Each row below holds a small network's activations on one input, seen along a few directions.
In each table, some parts of the input vary, and every possible input appears once, in random order.
Descriptions start from the smaller parts, as in this example, which fits no table here: one of 4 places along a line, together with either a single point or (one of 2 separate values, together with one of 5 places around a ring) or one of 11 places around a ring.
Shared parts are said once, and a part with two or three values counts as separate values.

Other details of the inputs vary at random and push rows far along three fixed directions, the same in every table; ignore that.

Rows:
x1: [-38,  27,   0, -78, -32,  21,  -3,   6, -44,  -3, -16]
x2: [ 52,  20, -48, -14, -19, -17,  -2,  18, -59,   6,  14]
x3: [ 20, -30, -11,   9, -55, -97,   8,   0, -19, -24,  26]
x4: [-63, -33,  49,  25,   6, -13,   4,   0,  81,  -7, -26]
x5: [ 24, -76,   2,  50,  37, -33,  37, -22,  57, -11,  37]
x6: [ 51,  23, -41, -19, -27, -16,  -8,  -3, -63,  11,  35]
x7: [-38,  31,  29,   3,  32,  80,  -2,  -4,  26,  15, -21]
x8: [-41,  22,  26,  -5,  42,  77, -15,   4,  25,   7, -11]
x9: [-18,  -8,   2, -90,  25,  37,  20, -17, -43,   1, -27]
x10: [ 44,  12, -26,  45,  26,  44,  -2,  30,  18,  17,  40]
x11: [-59, -11,  36, -48, -47, -77,   7, -20,   3, -34, -16]
x12: [ 54,  16, -40,   6, -23,   4,  -2,   5, -57,  10,  -4]
x13: [ 56,  21, -55, -16, -25, -17,  -3,  15, -57,   5,  14]
x14: [-70, -31,  41,  28,   6,  -9,   2,  -1,  72, -28, -18]
x15: [-41,  27,   1, -76, -31,  21,  -3,   6, -47,  -1, -15]
x16: [-58, -21,  54,  33,   6,   1,  13,   4,  66, -17, -25]
x17: [-27,  29,  10, -63,  -1,  25, -14,  -8, -36,  18, -44]
x18: [ 58,  24, -31,   6, -11,  -1,  -5,  -6, -57,  13,   1]
x19: [-35,  29,  35,   2,  35,  78,  -3,   1,  24,  14, -21]
x20: [ 40,   9, -19,  52,  37,  45, -16,   7,   8,  16,  33]
x21: [ 44,   9, -20,  50,  34,  47, -17,   7,  13,  14,  32]
x22: [-25,  20,   5, -69, -14,  28, -11,   4, -34,  11, -50]
x23: [ 12, -42,   4,  83,   8, -32,  -1,   8,  53, -16,  27]
x24: [ 25, -35,  12,  74,  10, -43,  -2,  -7,  63,   4,  21]
x25: [-33,  33,  -1, -75, -15,  16,  -1,  14, -41,  -4, -32]
x26: [ 44,   8, -17,  60,  18,  54,   0,  17,  13,  19,  19]
x27: [-35,  26,   4, -79, -31,  22,  -3,   8, -43,  -4, -17]
x28: [ 21, -37, -21,  28, -42, -91,  -1,  -8, -10, -30,   2]
x29: [-59, -32,  54,  23,  11,  -9,   2,   5,  76,  -6, -24]
x30: [-22, -10,  -6, -90,  25,  37,  26, -25, -46,   3, -27]
x31: [-47,  37,  19, -10,  42,  69,  -2,   9,  31,  15,  -1]
x32: [-58, -24,  58,  22,  18, -16,   0,  -9,  76,  -3, -21]
x33: [-59, -18,  27, -29, -32, -73,  -2, -28,   9, -39, -40]
x34: [-36,  21,  28,   3,  24,  85,   1,  14,  26,  10, -25]
x35: [-47,  29,  28, -15,  28,  77,  -6,   6,  30,  15,  16]
x36: [ 59, -21, -40, -43,  16,   7,  19, -16, -56,   6,  11]
x37: [-33,  35,  12, -77, -17,  19,  -7,  -2, -43,   1, -12]
x38: [-67, -13,  21, -41, -45, -84,  15,  -7,   6, -37, -36]
x39: [ 36,   4, -12,  40,  17,  49,  -4,  29,  14,  19,  56]
x40: [ 43,  22, -21,  45,  37,  34,  -4,  17,  12,  22,  44]
x41: [ 41,   0, -23,  51,  27,  54, -14,  21,  15,  11,  29]
x42: [-54, -19,  35, -30, -30, -73,   0, -27,  19, -17, -47]
x43: [-28,  21,   5, -65, -10,  27, -11,   5, -38,  14, -49]
x44: [ 30, -29, -10,  25, -32, -98,  -2, -22,  -2,  -5,  -2]
x45: [ 40,   7, -12,  60,  23,  52,   0,  19,   9,  19,  19]
x46: [ 40, -30, -16,  17,  61,  51,  22,  -5,   8,  19,  35]
x47: [ 51,  22, -35, -19, -23, -15,  -8,   1, -63,  10,  34]
x48: [ 61,  29, -47, -17, -14, -21,  -7,   3, -55,   7,  18]
x49: [ 63,  24, -32,   4, -15,   0,  -6,  -7, -52,  10,   0]
x50: [  30,  -16,  -14,   12,  -34, -110,    7,   -9,  -10,  -24,   15]
x51: [-65, -33,  49,  27,   7, -14,   4,  -1,  78,  -6, -25]
x52: [  30,  -16,  -21,   15,  -41, -117,    8,  -15,   -8,  -26,   15]
x53: [ 14, -42,   6,  80,   9, -30,  -1,  10,  56, -17,  27]
x54: [ 26, -29, -18,  29, -33, -98,  -4, -22, -11, -27,   7]
x55: [ 44,  17, -14,  60,  27,  45,  -4,   0,   8,  24,  23]
Each input here is: one of 5 places around a ring, together with either a single point or (one of 2 separate values, together with one of 5 places along a line).
Question: Changing only the place on the ring of 5 turns x7 into x55. The same change can be made to x5. Which row results?
Answer: x30
Question: Which other rows does x54 become when the place on the ring of 5 takes its other values? List them by row number.
Answer: x8, x20, x21, x33
Question: Which other rows does x22 become when the choice among 2 separate values takes its other values? List them by row number.
Answer: x24
Question: Which other rows does x7 become when the choice among 2 separate values takes its other values? List them by row number.
Answer: x26
Question: List by row number the other rows that have the place on the ring of 5 in common with x53.
Answer: x8, x9, x16, x19, x25, x29, x32, x37, x39, x50

Rows:
x56: [ 27, -10, -21,  24,   7, -14,   8, -15, -10,  -8,  13]
x57: [ 23,  -7, -13, -38,  -3,   4,   7,  -5, -36,  12, -21]
x58: [ 34, -11,  -5,  23,   3, -11,   8, -15, -13,   2,  15]
x59: [ 36, -10,  -9,  22,   1,  -9,   8, -17,  -8,   0,  14]
x60: [-28, -19,  19,  27, -24, -39,  -2,   7,  31, -28,  -8]
x61: [-13,  -2,  -5, -18,  34,  50,   6,   4,   5,  11, -18]
x62: [-21,  -1,  26,  25, -11, -36,   6,  -1,  40,  -7,  -4]
x63: [-39,   8,  24, -16, -27,   7,  -5,   5,   3,  -7, -25]
x64: [ 37, -23, -21,  16,  20,  -1,   6,   5,  -5,   6,   7]
x65: [ 19,  -6, -22, -38,   4,   3,   4,  -1, -36,   1, -21]
x66: [-33,  10,  15, -21,   1,  15, -12,  -8,   8,  12, -15]
x67: [ 20,  -7, -12,  29, -36, -32,  -2,   4,  -8,  -2,   8]
x68: [ 13,  10, -13, -26,  -8,   5,   7, -21, -43,   3, -11]
x69: [ 9,  8, -2, 29, 59, 99,  7, 27, 45, 24, 72]
x70: [ 28,  -5, -26,   7,  11,  12,  13,  11,  -2,   7,  62]
x71: [-29,   9,  23, -22,   4,  16, -15,  -4,   5,  11, -14]
x72: [ 26,  -5, -19,  17,  -4, -26, -16,  -2,  -2,  -1,  13]
x73: [-44,   6,  18, -16, -19,  -1,  -8,  10,  -2, -17, -26]
x74: [ 25,  10, -14,  20, -12, -38,  -2,   7,  -3,  -8,   8]
x75: [-26,  -3,  21,  24,  -4, -44,   3,   4,  34, -17,  -5]
x76: [  3,  20, -24, -17, -27,   6, -11,  11, -39,  -4, -13]
x77: [-19, -13,  16,  22,  11, -16, -12,  -1,  34,  -5,   5]
x78: [-25,  -2,  22,  26, -12, -38,   9,  -3,  38,  -5,  -4]
x79: [ 30,  -6, -10,  16, -10, -23, -14,  -6,  -2,   9,  14]
x80: [ 28,   9,  -5,  20, -19, -37,   0,   3,  -3,   3,   9]
x81: [ 18,  -6, -24, -37,   3,   3,   4,  -2, -35,   1, -21]
x82: [ 19,  -6, -19, -36,  -4,   4,   9,  -7, -36,  14, -21]
x83: [ 16, -16,   9,  33,  48,  60,   8,  10,  35,  28,  12]
x84: [ 12,  32,  -6, -23, -17,  -5,  -5,   5, -37,  11, -10]
x85: [ 32, -10, -17,  23,   8, -11,   5, -13,  -9, -11,  13]
x86: [ 34,  -5, -21,   5,  12,  14,  10,  13,  -2,   5,  62]
x87: [ 11,  19,  -8, -19, -33,   7, -10,   9, -39,   4, -11]
x88: [ 33, -10, -15,  22,   9, -11,   5, -12, -10, -10,  13]
x89: [-43,   6,  15, -17, -23,  -1,  -7,   8,   3, -20, -28]
x90: [-38,   9,   6, -22,   5,   7, -13,  -5,   7,   0, -17]
x91: [  0, -12,  21,  32,  25,  23,  10, -13,  32,   1,  11]
x92: [-39,   8,  27, -15, -23,   7,  -5,   7,  -1,  -4, -23]
x93: [-30,  -3,  13,  25,  -8, -46,   7,   0,  38, -17,  -6]
x94: [-25,  -3,  17,  23,  -8, -45,   4,   2,  40, -20,  -6]
x95: [ 22,  -6, -15, -38,  -4,   4,   6,  -6, -35,  11, -21]
x96: [-27,  10,  22, -24,   2,  16, -14,  -5,   8,   9, -15]
x97: [-32,   9,  13, -24,   5,   8, -16,  -2,   7,  -3, -17]
x98: [-26,   5,  14, -15,  23,  30,   4, -10,  -5,  -8, -14]
x99: [-20,  19,   6, -26,  40,  84,   7,  20,   7,  17,  40]
Question: What is each input in this table made of?
Answer: one of 4 places along a line, together with either a single point or (one of 2 separate values, together with one of 5 places along a line)
Question: Changing only the place on the line of 4 turns x60 into x76. The same change can be made to x97. Which row results?
Answer: x90
Question: Changing only the place on the line of 4 turns x85 into x88. The same change can be made to x95. Which row results?
Answer: x57
Question: Which other rows does x94 become when the choice among 2 separate values takes its other values? List them by row number.
Answer: x62
Question: Which other rows does x84 become when the place on the line of 5 takes its other values? List them by row number.
Answer: x58, x71, x83, x92
